A small network was trained on invented records. Each row is its activation on one of them, seen along a few directions.
Each row is followed by the record's values for the fields Dusu, Mamo, Led, Pibab, Naded, Pov.
A field that a record lacks is written missing.
The largest differences between rows may come from other fields.
In the rows, zero is written as 500.
Strong random noise was added to every row along 6 fixed directions; ignore it. To show where, here is one row again and again, with new noise each time:
[426 482 568 551 314 575 613 436 498 400 460 615 410 383 465 627 583 447
 640 416 321 500]
[232 575 480 466 713 525 583 504 438 398 562 532 425 444 666 442 506 553
 446 581 540 675]
[411 642 285 728 419 514 347 265 777 492 634 342 351 373 630 404 570 161
 390 649 492 518]
[454 474 430 537 155 609 442 308 560 336 554 637 469 572 570 423 668 308
 458 486 344 424]
[440 612 452 681 783 432 380 454 707 618 531 290 362 279 536 532 384 383
 409 698 595 646]
[478 426 585 537 735 578 441 529 548 526 380 509 428 400 480 580 474 406
 529 480 417 517]
[391 513 500 647 915 619 362 366 691 659 459 420 460 282 457 559 445 272
 454 614 569 598]
[497 426 610 522 769 537 444 579 530 534 370 492 423 402 477 591 436 468
 518 498 435 540]

[615 603 362 594 174 341 418 621 574 436 642 284 425 587 580 425 491 511
 349 644 444 456]	<Dusu:k1 Mamo:g2 Led:j2 Pibab:h1 Naded:missing Pov:missing>
[521 571 555 388 669 179 606 849 323 417 516 408 406 574 697 343 328 889
 400 621 667 673]	<Dusu:k2 Mamo:missing Led:missing Pibab:missing Naded:n2 Pov:t1>
[755 388 583 428 418 343 405 790 427 459 395 483 498 705 529 421 428 655
 413 515 442 420]	<Dusu:k2 Mamo:missing Led:missing Pibab:missing Naded:n2 Pov:t1>
[802 329 567 467 632 455 195 539 573 677 389 459 658 658 371 415 381 511
 299 612 588 426]	<Dusu:k1 Mamo:g1 Led:j1 Pibab:h2 Naded:missing Pov:missing>
[280 550 452 477 431 593 681 435 400 399 591 670 565 517 578 385 625 512
 516 511 543 575]	<Dusu:k2 Mamo:missing Led:missing Pibab:missing Naded:n2 Pov:t1>
[459 542 528 517 386 424 786 733 357 447 515 480 473 432 492 526 510 682
 646 436 460 532]	<Dusu:k1 Mamo:g1 Led:j2 Pibab:h2 Naded:missing Pov:missing>
[463 390 576 475 426 702 577 310 449 553 459 777 718 510 326 508 607 454
 575 430 538 471]	<Dusu:k1 Mamo:g2 Led:j1 Pibab:h2 Naded:n2 Pov:t1>
[639 335 563 441 652 602 323 373 577 494 290 536 428 503 487 590 487 313
 585 311 302 349]	<Dusu:k1 Mamo:g2 Led:j1 Pibab:h2 Naded:n1 Pov:missing>
[646 441 590 607 508 401 493 576 546 569 402 500 446 409 441 496 448 505
 532 547 515 499]	<Dusu:k1 Mamo:g1 Led:j1 Pibab:h1 Naded:n2 Pov:t1>
[323 571 398 458 735 481 575 675 430 430 543 379 405 509 721 424 507 519
 474 498 480 553]	<Dusu:k1 Mamo:g2 Led:j2 Pibab:h1 Naded:n2 Pov:missing>
[524 530 391 515 622 467 337 451 597 586 573 378 555 553 559 377 456 412
 345 605 627 499]	<Dusu:k1 Mamo:g1 Led:j2 Pibab:h2 Naded:n2 Pov:missing>
[542 612 318 567 346 427 405 429 627 457 594 321 400 523 621 416 537 355
 451 500 465 420]	<Dusu:k1 Mamo:g2 Led:j1 Pibab:h2 Naded:n2 Pov:t1>
[512 596 388 580 501 353 488 583 547 508 558 316 397 466 608 428 462 521
 426 610 544 540]	<Dusu:k1 Mamo:g2 Led:j1 Pibab:h1 Naded:missing Pov:missing>
[576 503 407 564 418 539 374 414 622 598 569 427 605 554 442 468 511 383
 396 571 534 448]	<Dusu:k1 Mamo:g2 Led:j2 Pibab:h2 Naded:n2 Pov:missing>
[491 497 336 584 463 577 477 379 594 512 494 457 473 476 569 369 628 232
 554 407 463 369]	<Dusu:k1 Mamo:g1 Led:j1 Pibab:h2 Naded:missing Pov:missing>
[524 405 613 642 573 605 472 561 575 583 371 545 452 324 342 627 527 336
 572 469 374 453]	<Dusu:k1 Mamo:g1 Led:j1 Pibab:h2 Naded:n1 Pov:t1>
[563 489 631 299 738 316 524 736 327 519 451 432 529 580 505 567 294 905
 442 530 607 624]	<Dusu:k1 Mamo:g2 Led:j1 Pibab:h2 Naded:n2 Pov:missing>
[209 537 431 546 660 752 789 417 430 503 495 584 534 319 483 530 668 360
 733 319 453 505]	<Dusu:k1 Mamo:g2 Led:j1 Pibab:h2 Naded:missing Pov:missing>
[629 548 445 483 184 341 529 528 480 420 561 483 495 650 527 427 487 597
 519 461 525 437]	<Dusu:k2 Mamo:missing Led:missing Pibab:missing Naded:n2 Pov:t2>
[307 625 355 507 495 482 701 593 429 391 600 463 422 493 707 356 596 472
 569 442 520 516]	<Dusu:k2 Mamo:missing Led:missing Pibab:missing Naded:n2 Pov:t1>
[500 656 283 575 327 322 639 572 547 334 552 288 217 483 796 367 557 407
 665 346 400 389]	<Dusu:k1 Mamo:g1 Led:j2 Pibab:h2 Naded:n2 Pov:t2>
[383 606 473 607 424 514 681 531 483 547 607 455 541 371 426 558 514 570
 536 589 555 597]	<Dusu:k1 Mamo:g2 Led:j2 Pibab:h1 Naded:missing Pov:missing>
[473 514 388 553 705 498 603 636 521 501 405 352 344 406 641 467 548 362
 668 317 399 410]	<Dusu:k1 Mamo:g2 Led:j1 Pibab:h2 Naded:n2 Pov:missing>
[491 481 555 438 589 425 587 639 391 468 443 504 454 499 551 519 462 654
 535 473 495 541]	<Dusu:k1 Mamo:g2 Led:j1 Pibab:h1 Naded:n2 Pov:missing>
[372 535 393 642 477 579 650 498 532 441 507 468 370 381 604 427 662 255
 665 343 376 431]	<Dusu:k1 Mamo:g1 Led:j1 Pibab:h1 Naded:n2 Pov:t2>
[600 487 409 550 129 528 646 162 582 470 472 648 542 445 445 455 617 327
 765 296 507 378]	<Dusu:k2 Mamo:missing Led:missing Pibab:missing Naded:n1 Pov:missing>
[585 459 529 545 552 512 443 481 560 626 454 492 583 479 393 533 461 478
 486 545 553 495]	<Dusu:k2 Mamo:missing Led:missing Pibab:missing Naded:n2 Pov:missing>
[448 625 424 513  76 499 466 290 521 378 726 499 535 603 498 492 572 519
 382 554 482 517]	<Dusu:k1 Mamo:g2 Led:j1 Pibab:h1 Naded:n2 Pov:t2>
[465 741 311 663 276 353 560 423 625 557 750 275 503 398 500 450 462 523
 418 695 680 599]	<Dusu:k1 Mamo:g2 Led:j2 Pibab:h2 Naded:missing Pov:missing>
[680 577 437 453 424 198 491 879 444 374 473 189 263 614 700 476 391 708
 486 464 364 439]	<Dusu:k2 Mamo:missing Led:missing Pibab:missing Naded:missing Pov:missing>
[328 449 367 535 646 830 503 319 556 524 486 594 580 494 521 413 715 109
 604 314 430 339]	<Dusu:k1 Mamo:g1 Led:j2 Pibab:h2 Naded:n2 Pov:t1>
[245 647 521 432 887 477 582 554 410 533 577 405 487 419 564 566 391 705
 448 611 652 717]	<Dusu:k1 Mamo:g2 Led:j1 Pibab:h1 Naded:n2 Pov:t1>
[426 428 531 394 254 614 622 509 336 366 502 684 582 626 492 507 631 590
 529 418 348 454]	<Dusu:k1 Mamo:g2 Led:j1 Pibab:h1 Naded:missing Pov:missing>
[315 590 373 540 652 582 586 440 507 588 613 471 608 455 524 399 540 435
 471 567 674 572]	<Dusu:k2 Mamo:missing Led:missing Pibab:missing Naded:missing Pov:missing>
[728 524 470 540 203 364 422 514 550 587 596 439 664 619 353 439 427 626
 371 653 654 486]	<Dusu:k2 Mamo:missing Led:missing Pibab:missing Naded:missing Pov:missing>
[228 600 441 552 307 558 688 684 408 297 548 470 278 449 634 622 655 448
 608 402 188 486]	<Dusu:k2 Mamo:missing Led:missing Pibab:missing Naded:n1 Pov:t1>

Here are new rows. What are their fields?
[526 363 584 359 795 647 385 637 402 518 360 563 578 656 490 497 501 475
 469 387 445 400]	<Dusu:k2 Mamo:missing Led:missing Pibab:missing Naded:n2 Pov:t1>
[543 572 474 631 413 472 576 562 573 570 514 328 432 332 406 631 484 438
 629 450 423 452]	<Dusu:k1 Mamo:g1 Led:j2 Pibab:h2 Naded:missing Pov:missing>
[272 523 400 442 721 748 418 240 514 508 582 605 649 574 552 381 604 331
 402 523 604 524]	<Dusu:k2 Mamo:missing Led:missing Pibab:missing Naded:n2 Pov:t1>
[518 451 442 536 333 481 457 822 465 436 482 415 422 641 575 484 573 447
 417 489 296 392]	<Dusu:k2 Mamo:missing Led:missing Pibab:missing Naded:n1 Pov:missing>
[803 363 563 502 354 422 349 644 531 574 439 533 627 683 393 414 447 528
 376 564 531 400]	<Dusu:k2 Mamo:missing Led:missing Pibab:missing Naded:n2 Pov:t1>
[382 538 395 560 540 720 519 390 568 519 545 453 499 443 479 595 613 229
 612 325 367 392]	<Dusu:k1 Mamo:g2 Led:j2 Pibab:h2 Naded:n2 Pov:t2>
[620 528 483 529 358 435 485 487 561 584 486 400 500 479 393 587 466 529
 548 494 476 451]	<Dusu:k2 Mamo:missing Led:missing Pibab:missing Naded:missing Pov:missing>
[718 414 562 411 604 349 399 761 447 424 321 341 303 598 625 524 422 576
 553 330 331 351]	<Dusu:k1 Mamo:g1 Led:j1 Pibab:h1 Naded:n2 Pov:missing>
[386 510 472 523 288 564 597 337 494 325 506 666 413 473 612 458 626 393
 585 448 355 499]	<Dusu:k2 Mamo:missing Led:missing Pibab:missing Naded:n1 Pov:t1>
[576 493 595 517 515 510 482 436 537 661 464 496 603 429 278 685 416 586
 545 536 563 531]	<Dusu:k2 Mamo:missing Led:missing Pibab:missing Naded:n2 Pov:missing>
[297 683 359 471 515 368 724 664 385 416 658 381 454 494 693 390 493 668
 500 556 594 630]	<Dusu:k2 Mamo:missing Led:missing Pibab:missing Naded:missing Pov:missing>
[319 501 450 402 551 635 558 390 387 452 590 632 659 597 540 346 593 534
 417 533 586 555]	<Dusu:k1 Mamo:g1 Led:j1 Pibab:h2 Naded:missing Pov:missing>
[538 558 524 559 627 447 428 457 577 578 483 374 428 391 452 612 412 505
 505 539 539 532]	<Dusu:k1 Mamo:g2 Led:j1 Pibab:h1 Naded:n2 Pov:t1>
[363 603 327 494 294 542 515 350 504 372 693 534 534 653 629 337 608 428
 406 522 529 495]	<Dusu:k1 Mamo:g2 Led:j2 Pibab:h2 Naded:n2 Pov:t2>
[525 506 555 457 386 459 574 531 444 459 475 568 466 517 477 554 499 609
 550 492 455 507]	<Dusu:k2 Mamo:missing Led:missing Pibab:missing Naded:n2 Pov:t1>
[515 548 460 481 344 372 624 706 427 365 508 413 352 519 646 469 527 552
 598 385 366 435]	<Dusu:k1 Mamo:g1 Led:j2 Pibab:h2 Naded:n2 Pov:t1>
[708 285 606 539 603 679 371 436 565 665 297 583 635 484 255 559 528 304
 589 361 441 313]	<Dusu:k1 Mamo:g1 Led:j1 Pibab:h2 Naded:missing Pov:missing>
[420 479 414 302 581 581 451 510 383 356 502 526 510 713 687 383 571 487
 464 357 444 410]	<Dusu:k2 Mamo:missing Led:missing Pibab:missing Naded:n2 Pov:missing>
